x = 143,174,133,197,193,213,136,62
x[0]: 143
x[3]: 197
x[6]: 136

data = ((7, 2, 3, 7, 3, 2, 5, 7, 4, 3, 7), (3, 8, 0, 2, 8, 5, 1, 2, 1, 4, 1), (7, 2, 2, 7, 3, 1, 5, 7, 3, 2, 7))
Rows and columns are counted from 0.
(0, 0)	7
(1, 3)	2
(0, 2)	3
(2, 2)	2
(0, 10)	7
(2, 10)	7
(0, 3)	7
(1, 7)	2
(1, 0)	3
(2, 7)	7
(1, 10)	1
(1, 9)	4
(1, 5)	5
(1, 8)	1

grid =
[[-2.96 -3.88  2.62  2.20 -0.59  1.78  0.19 -0.99  5.86  2.45  0.74 -0.47]
 [ 2.54 -0.49  3.35 -1.16 -3.82 -1.58 -0.86  4.13  3.56  2.88 -0.88 -2.16]
 [ 0.48  3.50  3.40 -2.57  2.01 -2.48 -3.75  0.80 -4.08 -2.13 -1.92 -0.59]
 [-3.06 -3.00 -0.14 -2.90 -2.12 -1.56  4.67  2.30  1.35  2.13 -1.52 -3.36]
 [ 1.31  1.48  1.94  3.58  3.76  2.15 -0.03 -4.09 -1.43 -1.04 -0.93  4.55]
 [ 1.29 -2.48 -3.65  3.02  3.49  3.86  0.69 -2.29  0.30  3.53  0.45  2.25]
 [ 1.95  2.28 -0.90  3.82 -3.59  5.39 -0.50 -2.04  0.75  1.24  2.67  0.93]
 [ 1.16  3.15  3.91  2.34  3.32  0.92 -1.18 -3.40 -2.44 -2.01 -1.40  3.41]
 [-3.31 -3.16  3.05  2.34 -0.45  2.79  0.27 -1.62  4.96  2.97  0.60 -0.93]
 [ 1.70  3.43 -2.55 -0.23  4.78 -2.09  2.26 -1.84 -4.08 -2.37  0.67 -1.27]
 [ 0.03  2.51 -0.79  0.10 -0.37 -3.23 -2.29 -0.69 -0.45 -6.97  2.36  1.82]
 [ 2.22  3.76 -0.98  3.84 -1.67  4.79 -1.03 -2.74 -0.16  0.65  3.38 -0.46]
 [ 0.59  3.87  3.93 -1.92  2.18 -2.04 -3.53  0.16 -4.06 -2.24 -1.91 -0.17]
 [ 2.47  0.03  2.33 -1.72 -1.06 -5.33  2.95  2.60  0.44 -2.63 -2.91  2.39]
 [ 1.31 -2.36 -3.45  3.16  3.59  3.84  0.74 -2.52  0.21  3.25  0.35  2.57]]
grid[0, -12]: -2.96
grid[:, 6]: [0.19, -0.86, -3.75, 4.67, -0.03, 0.69, -0.50, -1.18, 0.27, 2.26, -2.29, -1.03, -3.53, 2.95, 0.74]
grid[3, -5]: 2.30
grid[-11, -2]: -0.93
grid[5]: [1.29, -2.48, -3.65, 3.02, 3.49, 3.86, 0.69, -2.29, 0.30, 3.53, 0.45, 2.25]
grid[-6, -5]: -1.84
grid[-8, -2]: -1.40
grid[-13, -6]: -3.75
grid[-3, -8]: 2.18
grid[5, 1]: -2.48
grid[:, 7]: [-0.99, 4.13, 0.80, 2.30, -4.09, -2.29, -2.04, -3.40, -1.62, -1.84, -0.69, -2.74, 0.16, 2.60, -2.52]
grid[10]: [0.03, 2.51, -0.79, 0.10, -0.37, -3.23, -2.29, -0.69, -0.45, -6.97, 2.36, 1.82]
grid[:, 3]: [2.20, -1.16, -2.57, -2.90, 3.58, 3.02, 3.82, 2.34, 2.34, -0.23, 0.10, 3.84, -1.92, -1.72, 3.16]
grid[:, -10]: [2.62, 3.35, 3.40, -0.14, 1.94, -3.65, -0.90, 3.91, 3.05, -2.55, -0.79, -0.98, 3.93, 2.33, -3.45]
grid[11]: [2.22, 3.76, -0.98, 3.84, -1.67, 4.79, -1.03, -2.74, -0.16, 0.65, 3.38, -0.46]
grid[-13, 3]: -2.57
grid[-13, 2]: 3.40
grid[1, -1]: -2.16
grid[:, 1]: [-3.88, -0.49, 3.50, -3.00, 1.48, -2.48, 2.28, 3.15, -3.16, 3.43, 2.51, 3.76, 3.87, 0.03, -2.36]
grid[6]: [1.95, 2.28, -0.90, 3.82, -3.59, 5.39, -0.50, -2.04, 0.75, 1.24, 2.67, 0.93]
grid[6, 4]: -3.59
grid[1]: [2.54, -0.49, 3.35, -1.16, -3.82, -1.58, -0.86, 4.13, 3.56, 2.88, -0.88, -2.16]
grid[-8]: [1.16, 3.15, 3.91, 2.34, 3.32, 0.92, -1.18, -3.40, -2.44, -2.01, -1.40, 3.41]
grid[14]: [1.31, -2.36, -3.45, 3.16, 3.59, 3.84, 0.74, -2.52, 0.21, 3.25, 0.35, 2.57]
grid[9, -7]: -2.09
grid[:, -12]: [-2.96, 2.54, 0.48, -3.06, 1.31, 1.29, 1.95, 1.16, -3.31, 1.70, 0.03, 2.22, 0.59, 2.47, 1.31]
grid[-11, -6]: -0.03
grid[-15, -9]: 2.20
grid[-11, -11]: 1.48
grid[10, -10]: -0.79
grid[11, 5]: 4.79
grid[-4, -11]: 3.76
grid[11, -12]: 2.22
grid[:, -1]: [-0.47, -2.16, -0.59, -3.36, 4.55, 2.25, 0.93, 3.41, -0.93, -1.27, 1.82, -0.46, -0.17, 2.39, 2.57]
grid[-12]: [-3.06, -3.00, -0.14, -2.90, -2.12, -1.56, 4.67, 2.30, 1.35, 2.13, -1.52, -3.36]
